These are the activations of a small neural network, seen along a few directions. Each row is one input.
Each table varies a few parts of the input and shows all the possible inputs, shuffled.
A made-up example of a description, with smaller parts first: one of 4 places along a line, together with either a single point or one of 9 places around a ring or (one of 2 separate values, together with one of 8 places around a ring).
Shared parts are said once, and a part with two or three values counts as separate values.
In the rows, zero is written as 128.

Other details of the inputs shift rows strongly along two fixed directions, in all tables alike. That doesn't count.

A family of inputs:
r1: [191 137 131  88 137 123 138 144 169 153  80 105]
r2: [103 105 114 131 131 133 101 120 136 114 150 127]
r3: [161 126 125 106 122 115 131 123 135 144 116 118]
r4: [124  76  82 140 160 123  83 100 175 145 129 120]
r5: [102 197 188 119  89 142 213 177  61 108 133 115]
r6: [ 97 115 119 122 128 121 117 110 129 132 159 131]
r7: [ 43 102 126 155 127 129 109 134 109  92 184 141]
r8: [207 140 151 101 124 139 142 155 128 138  73 123]
r9: [136  98 103 110 144 124  86  94 169 145 136 118]
r10: [134 184 172 106 100 137 197 156  98 126 138 122]
r11: [ 88  98 110 131 148 129 113 120 144 133 144 123]
r12: [ 64 147 133 140 109 133 149 128 101 112 177 139]
r13: [ 94 106 115 128 140 129  98 121 148 123 155 127]
r14: [ 63 133 118 153 111 127 132 122 103 111 176 143]
r15: [129 101  80 135 139 120  90  88 160 147 143 128]
r16: [ 94  95 106 147 127 117 101 103 126 120 157 142]
r17: [ 54 147 135 154 131 125 124 131  83  82 170 138]
r18: [108  96 120 153 148 133 118 131 122 129 126 144]
r19: [170 119 115  94 146 136 101 113 179 152 114 108]
r20: [ 96 111  97 165 129 118  94  97 145 127 149 139]
r21: [126 185 179 128  87 136 201 176  63 109 109 117]
r22: [ 94  89 112 154 145 130 114 124 128 120 136 139]
r23: [111  96 118 153 144 133  92 126 134 119 139 150]
r24: [121 109 121 135 125 121 118 116 119 127 133 143]
r25: [146  89  95 133 141 132  79 103 167 127 124 125]
r26: [134 161 190 113  98 135 191 195  67  95 109 129]
r27: [164 133 147 118 124 126 153 160 126 125  89 128]
r28: [149 168 155 119  95 130 179 158  89 125 106 133]
r29: [ 57 112 141 158 119 127 130 131  76 105 169 165]
r30: [152 172 164 133 108 141 175 161  86 135  94 127]
r31: [134 102  78 162 149 133  76  82 170 150 120 130]
r32: [155 120 123 115 134 120 128 141 154 135 104 117]
r33: [106 109 104 147 128 127 113 107 122 128 144 145]
r34: [ 93 162 194 105  86 127 197 182  47  90 144 124]
r35: [ 88 126 116 159 146 126  97 111 111  98 143 144]
r36: [208 137 117 103 119 120 140 124 145 155  83 112]
r37: [160 161 162 115 104 132 180 161  80 134 101 136]
r38: [153 142 128 105 129 131 145 117 143 150 134 118]
r39: [ 78 133 119 154 136 141 122 104 138 128 169 129]
r40: [ 46 122 115 169 109 127 123 118  96 101 182 153]
r41: [177 150 151  80 119 136 150 151 134 136  97 102]
r42: [183 151 151  82 133 126 159 158 154 150  86 107]
r43: [101 113 121 122 137 124 115 103 141 138 165 132]
r44: [146  88  97 148 159 127  83 113 171 143 110 145]
r45: [229 125  85 116 164 116  73  89 193 153  69 105]
r46: [186 130 143 108 126 125 162 157 128 138  78 107]
r47: [185 150 112 106 155 123 105 108 165 141  99 106]
r48: [194 145 118 111 140 124 122 101 189 168 106 109]
r49: [160 150 171 109 104 129 172 180  98 108 103 116]
r50: [ 38 110 134 139 140 134 135 136 111 114 174 135]
r51: [ 98 130 122 160 149 129  98 117 107 107 137 149]
r52: [187 137 145 108 121 122 156 161 137 130  79 115]
r53: [193 144 111 110 134 120 118 104 184 167  98 107]
r54: [221 175 138  85 150 126 136 127 161 147  81  98]
r55: [100 116 105 163 129 132 105 109 124 133 147 157]
r56: [ 62 125 154 120 121 132 137 131 101 108 179 133]
r57: [133 108  93 163 145 123  79  91 162 153 125 146]
r58: [ 51 132 130 139 115 131 143 124  94 111 186 140]
r59: [ 79 111 143 140 112 125 130 133  92  96 159 139]
r60: [168 114 136 118 130 128 117 127 129 137 103 135]
r61: [110 194 189 120  81 123 209 182  60 106 128 122]
r62: [ 85  99 110 132 151 131  86 111 161 128 166 131]
r63: [ 89 115  93 163 136 131  96  96 144 131 154 128]
r64: [192  97 107 113 141 123  93 102 168 148  93 123]
r65: [159 140 123 136 122 121 127 121 139 142 102 129]
r66: [191 139 149 100 118 137 147 153 125 127  81 118]
Each input here is: one of 6 places along a line, together with either a single point or one of 10 places along a line.
Q: Changing only the place on the line of 6 turns r61 into r53. The same change can be made to r3. Which row results?
A: r6
Q: Changing only the place on the line of 6 turns r27 into r42. The same change can be made to r65. Which row results?
A: r48
Q: Start at r39 and move only the place on the line of 6, one step at a time. The first step leads to r5. Which rows follow, in order?
A: r63, r21, r31, r30
Q: Start at r18 and move only the place on the line of 10, one step at a time. The first step leads to r44. Which rows follow, in order?
A: r23, r8, r60, r29, r37, r55, r57, r30

A family of inputs:
r67: [ 46  83 112 174 131 115  88 106 114  98 175 126]
r68: [184 172 110 128 143  95 135 101 168 186 109 132]
r69: [172  84  57 126 173 134  79  75 179 160 117 141]
r70: [ 56 152 175 163  98 140 167 178  75  71 147 154]
r71: [163 182 150 116 116 139 171 159  78 122 100 128]
r72: [193  90 103 131 134 122  96 132 189 143  92 119]
r73: [ 70 117 160 160  83 128 149 172  81 101 148 146]
r74: [ 90 134 138 158 129 125 116 115 112 102 130 121]
r75: [188 156 117 121 104 131 137 123 127 146  73 116]
r76: [156 135 152  66  99 119 117 117 127 117 162 130]
r77: [139 113 136 109 143 119 142 132 123 113 118 114]
r78: [198 146 175  72 124 114 179 163 108 129  73  94]
r79: [ 53  76 124 150 134 116  95 100 111 119 165 135]
r80: [153 179 183 124 121 130 161 152  77 132  97 113]
r81: [173 134  74  99 179 120  65 103 234 143  86  87]
r82: [185 125  97 138 183 128  82  92 173 144 104 114]
r83: [ 70 106 156 143 116 136 162 172  94  90 159 160]
r84: [200 180 152  53 127 115 169 195 152 127  71  64]
r85: [192 118  99 143 147 135  99 120 197 136  83 130]
r86: [ 39  99 137 148 155 128 110 110  95  98 175 149]
r87: [192 130 114 114  94 121 140 137 121 150  86 107]
r88: [144 187 145  89 160 133 135 165 141 126 108  98]
r89: [ 96 112 119 134 129 139 130 118  93 132 144 151]
r90: [ 48 158 132 147 104 160 157 109 144 128 186 106]
r91: [176 104 132 117 138 136 112 128 158 170  90 145]
r92: [ 45  83 114 176 126 113  85 102 111 105 174 128]
r93: [175 157 116 117 105  76 165 126 155 165 113 116]
r94: [153 210 185 104  76 136 227 194  45  93  88 118]
r95: [195 108  90 100 153 131 105 100 158 164  91 130]
r96: [164 176 157  95 115 135 110 112 119 116 155 135]
r97: [ 43 142 145  97 159 134 135 159 115 104 168 124]
r98: [ 46  91 116 157 170 131  99  98 113 101 181 151]
r99: [ 66 107 153 145 133 141 136 152 102 107 156 170]
r100: [ 74 133 147 168 134 143 123 152 101 102 155 163]
r101: [197  94  98 136 138 125 102 135 191 139  94 121]
r102: [ 64 128 106 169 110 136 119 113  97 100 152 145]
r103: [209 211 167  97 110 144 212 184  69 125  75 118]
r104: [ 26 120 129 103 148 121 126 157 122  92 180 118]
r105: [198 148 109 126 130 136 116 113 131 168  85 123]
r106: [160  71  96 135 164 137  69  99 192 169 109 151]
r107: [179 164 155 117 150 127 138 138 116 129  91 108]
r108: [ 64 116 132 180 137 145 101 134 112 115 161 165]
r109: [155  98  80 102 161 155  96  62 236 211 149  94]
r110: [160 177 192 103  99 119 214 195  66  88  97  94]
r111: [215 154 122  99 104 124 176 163 116 127  79 103]
r112: [ 52  84  83 175 111 125  95 108 105 106 178 142]
r113: [183 142 125 121 143 119 114 113 156 125  78 100]
r114: [189 114  50 140 153 132  82  78 191 140  95 123]
r115: [ 45  72  92 156 116 126  99 100  99 123 177 154]
r116: [ 45  74 114 185 114 128  94 134 124 101 175 154]
r117: [ 60 118 127 134 110 133 167 150  63  87 170 150]
r118: [159  79  97 127 172 121  63  67 177 174 107 123]
r119: [181  89 126 112 129 127 118 139 164 156  90 132]
r120: [164 132 109 102 125  79 153 110 166 179 120 127]
r121: [170 119 141 106 154 126 122 114 135 153  94 116]
r122: [191 203 202 111 112 147 216 215  79 116  81 133]
r123: [ 69 119  95 176 139 141  93 102 101 121 168 154]
r124: [180 141 139 137 133 139 114 140 144 159  88 137]
r125: [ 46 118 134 115 108 152 167 120 138 144 204 106]
r126: [148 100  64 131 171  89  83  54 211 200 140 148]
r127: [168  68  57 117 153 120  74  81 180 156 117 126]
r128: [ 71 106 101 156 110 123 122 129  94  94 167 135]
r129: [ 60  88 136 142 133 118 118 118 100 109 162 131]
r130: [ 84  81 135 145 113 130 117 139 121 129 143 156]
r131: [ 58  65 117 155 135 130  99 130 134 106 168 163]
r132: [ 77 129 142 120  86 119 100 112 104  79 212 141]
r133: [ 57 139 173 143 103 116 168 169  54  69 159 118]
r134: [172  73  85 136 179 138  75 100 205 158 112 153]
r135: [206 197 177  63  76 147 233 175 141 167  99  57]
r136: [ 64 116 123 177 157 131  84  98 110 114 165 139]
r137: [169  71  66 118 141 123  80  85 171 165 111 125]
r138: [185 129 125  99 123 135 140 122 117 167  87 130]
r139: [206 158 132 112 142 124 141 129 152 123  68  97]
r140: [ 95 172 195 145  82 141 191 193  66  89 114 143]
r141: [ 76 126 148 105 120 133  96  97 106 100 212 161]
r142: [220 212 189  59  75 128 167 145 113 108 100 110]
r143: [138 187 205 126  70 137 202 199  70 110  83 132]
r144: [165 128  78 127 161 158  86  61 233 202 143  90]
r145: [ 83 220 182 136  74  97 234 167  64 108 139 142]
r146: [ 40 108 117 184 133 123  83  88 115 101 162 137]
Q: Changing only one part turns r80 into r118. The same change can be made to r122. Which row results?
A: r134
Q: Changing only one part turns r86 into r107. The same change can be made to r106. Which row results?
A: r108
Q: What do these inputs look like to the network?
A: one of 5 places around a ring, together with either one of 4 separate values or (one of 3 separate values, together with one of 4 places along a line)
Q: Change only the choice among 3 separate values in r122. List by row number the other rows that result.
A: r82, r103
Q: Change only the place on the line of 4 in r95. List by row number the other rows that result.
A: r69, r89, r138
Q: Change only the place on the line of 4 in r130. List by row number the other rows that result.
A: r83, r119, r131
Q: Change only the place on the ring of 5 in r110. List by row number the other rows that result.
A: r77, r82, r98, r139

A family of inputs:
r147: [200 208 173 106 109 120 199 171 101 131  70 100]
r148: [ 85 148 142 158  96 114 158 137  79 101 155 139]
r149: [175 167 134 123 134 123 131 123 127 143  90 115]
r150: [147  83 103 129 158 132  89 105 169 152 121 147]
r151: [102 142 166 133 111 145 167 158  78 124 136 136]
r152: [197 136 143  47 130 115 162 140 149 156  97  85]
r153: [ 61  59  92 168 155 123  83 104 162 131 167 145]
r154: [ 78 160 165 143  88 119 169 152  41  89 162 160]
r155: [179 189 164  78 108 132 166 138 149 150 115 100]
r156: [161  75  99 118 146 115  73 107 164 133 116 139]
r157: [102 135 123 144  99 128 140 129 105 111 139 135]
r158: [105  97 112 139 160 126  82 116 144 120 131 127]
r159: [214 123 119  96 133 132 139 141 179 172  65 108]
r160: [161  89  91 132 142 128  69  92 157 134 129 141]
r161: [183 141 128 116 148 137 112 125 143 139  92 109]
r162: [103 126 130 147 123 138 131 116 113 139 137 142]
r163: [173  75  72 137 151 129  46  72 184 152 117 124]
r164: [171 142 141 114 143 127 139 146 146 123  90 107]
r165: [ 99 127 133 129 137 126 133 155 121 107 126 122]
r166: [103 121 135 147 110 129 135 136 102 102 150 131]
r167: [149 116  89 153 140 119 111  93 170 165 121 131]
r168: [ 45  98 123 166 136 145 113 120  98 111 187 169]
r169: [ 30 111 137 128 134 127 109 123 137 108 205 133]
r170: [ 69 144 126 163 139 123 113 116  95 102 166 158]
r171: [162 158 152 113 137 140 139 149 108 117 107 128]
r172: [148 125 113 142 129 130 133 111 153 153 114 127]
r173: [175  98  91  78 155 121  98  86 195 162 124  96]
r174: [ 88  88 128 137 124 120 103 129 109 107 147 138]
r175: [198 130 137  90 124 126 163 165 152 163  68 108]
r176: [196 150 133  97 139 131 141 153 154 137  70 100]
r177: [138 157 196  99  88 128 188 190  54  90 115 139]
r178: [ 49 113 149 157 119 135 155 152  96 102 166 146]
r179: [154 188 170 121 112 131 184 162  97 112  96 112]
r180: [ 36 103 116 175 113 129  96  98  89  95 185 157]
r181: [240 137 121  98 122 121 119 113 152 153  70 123]
r182: [135  77  86 130 137 117  84 112 170 134 122 125]
r183: [195 138 114 121 152 132 113 122 170 142  88 102]
r184: [198 205 193  58  99 140 199 176 123 143 103  89]
r185: [159 144 109  92 128 114 136  95 151 159 136 104]
r186: [ 54 124 114 124 123 128 129  94 115 118 195 127]
r187: [ 43 110 115 178 110 124 116 108 100  92 183 151]
r188: [202  88 106 106 155 123  97 115 186 180  77 115]
r189: [173 126 150 103 113 126 136 145 116 126  94 118]
r190: [ 43 128 139 158 110 147 158 155  84 107 174 146]
r191: [131 142 169 117  98 124 175 171  89  99 116 122]
r192: [ 74 195 200 134  97 140 198 177  31  82 136 133]
r193: [121 168 177  83 112 134 168 158 125 122 144 110]
r194: [126 150 162 130 108 141 183 165  97 126 123 125]
r195: [145  87  87 130 134 124  86 109 171 133 119 124]
r196: [168  94  71  94 160 126  79  67 201 168 139  98]
r197: [114 113 153 120 129 127 149 158 105 126 130 148]
r198: [105 120 154 127 105 119 156 163  94  97 132 128]
r199: [119 177 169 126 119 135 164 154  76 100 124 141]
r200: [ 41 115 117 176 129 128 120 107  93 119 187 175]
r201: [ 68 113 118 155 109 135 121 133 101  99 167 139]
r202: [203 200 177  87 109 140 200 193 100 125  66  95]
r203: [120 112 129 126 156 125 105 134 130 113 127 138]
r204: [ 78 170 198 124 110 139 185 187  47  79 132 129]
r205: [133 112  69 154 158 129  68  81 187 142 124 124]
r206: [148 123 108 143 136 123 115  99 144 166 117 134]
r207: [ 49 108  65 188 154 123  64  79 153 120 176 145]
r208: [ 45 110 155 152 120 139 143 146  83 107 165 151]
r209: [101 138 103 131 136 122  92  83 176 148 177 125]
r210: [224 157 128 100 116 132 163 139 160 175  60 108]
r211: [178 146 110 124 107 116 136 125 136 146 100 118]
r212: [116  75  79 153 177 119  59  94 191 128 133 123]
r213: [141 115  78 150 137 122 105  95 171 169 122 132]
r214: [104  96  96 158 145 133  89  87 147 143 151 162]
r215: [149 105 108 127 167 130  79 108 163 126 116 135]
r216: [ 83 116 111 163 116 118 101 100 101 117 161 147]
Q: What do these inputs look like to the network?
A: one of 5 places along a line, together with either one of 2 separate values or (one of 3 separate values, together with one of 4 places along a line)
Q: Changing only the place on the line of 5 turns r159 into r190. The same change can be made to r177. Which row results?
A: r160
Q: Change only the place on the line of 5 in r150. List by row number the other rows that result.
A: r168, r197, r200, r214
Q: Change only the place on the line of 4 in r179. List by row number the other rows that result.
A: r192, r199, r205

A family of inputs:
r217: [110 162 189 134  77 127 212 194  26  92 113 145]
r218: [108 182 195 144  80 134 206 190  34  94 113 144]
r219: [215  93  64 135 176 119  29  69 205 147  80 120]
r220: [ 83 176 206  89  98 132 216 203  68  92 141 106]
r221: [244 168 145 106 140 126 150 152 140 157  37 112]
r222: [ 36  60 102 179 144 132  68 107 116  99 182 172]
r223: [ 33 128 105 157 149 132 103  93 139 118 199 141]
r224: [209  73  51 153 162 113  43  64 214 174  83 134]
r225: [250 130 152  85 131 131 149 168 143 146  39 109]
r226: [ 26  85 112 144 147 132  93 101 140 109 206 136]
r227: [ 38 123 102 163 124 134 105  90 135 121 204 144]
r228: [238 181 137  64 134 123 137 123 166 152  77  82]
r229: [234 151 147  54 127 124 152 137 170 174  78  90]
r230: [242 160 131  68 113 119 164 130 163 180  73  89]
r231: [ 35 121 100 162 136 138 106  92 133 121 198 136]
r232: [ 39  59  92 182 135 128  78 100 110 104 179 173]
r233: [ 28  57  97 184 154 131  69 125 129  85 172 159]
r234: [105 181 192 144  91 139 208 194  31  94 111 137]
r235: [191  72  49 105 165 117  48  49 240 194 121 108]
r236: [ 96 199 192 107  76 128 223 178  57 109 153 122]
Q: What do these inputs look like to the network?
A: one of 2 separate values, together with either a single point or one of 9 places along a line
Q: Changing only the choice among 2 separate values turns r236 into r224. The same change can be made to r226. Which row results?
A: r225
Q: Change only the choice among 2 separate values in r219. List by row number the other rows that result.
A: r228
Q: Change only the choice among 2 separate values in r221. List by row number the other rows that result.
A: r223

A family of inputs:
r237: [131 124 107 147 143 136  95 109 145 132 122 130]
r238: [140 140 144 136 110 125 150 151 105 132 105 139]
r239: [121 114 107 152 139 122  92  99 138 125 134 135]
r240: [ 58 149 159 165 109 137 168 157  70  92 158 150]
r241: [156 168 130 102 120 120 168 131 134 148 105  97]
r242: [117  81 100 136 146 124  93 108 165 143 131 139]
r243: [127  81 101 132 144 128  91 104 151 134 136 129]
r244: [158 148 159  92 114 125 165 163 104 115 106 122]
r245: [156 118 124 119 145 130 126 136 155 141 109 121]
r246: [ 17 113 148 155 128 127 122 135  79  79 193 149]
r247: [172 158 149 114 110 123 156 155  99 121 100 126]
r248: [145  96  94 149 134 128  92  98 145 138 125 133]
r249: [143 150 139  99 108 129 146 135 148 131 132 106]
r250: [161 164 143  99 122 130 152 116 135 158 135 119]
r251: [118 116 116 123 149 136 102 124 148 130 128 124]
Q: What do these inputs look like to the network?
A: either one of 3 separate values or (one of 2 separate values, together with one of 6 places around a ring)
Q: Which of the alternatives is r246?
A: one of 2 separate values, together with one of 6 places around a ring
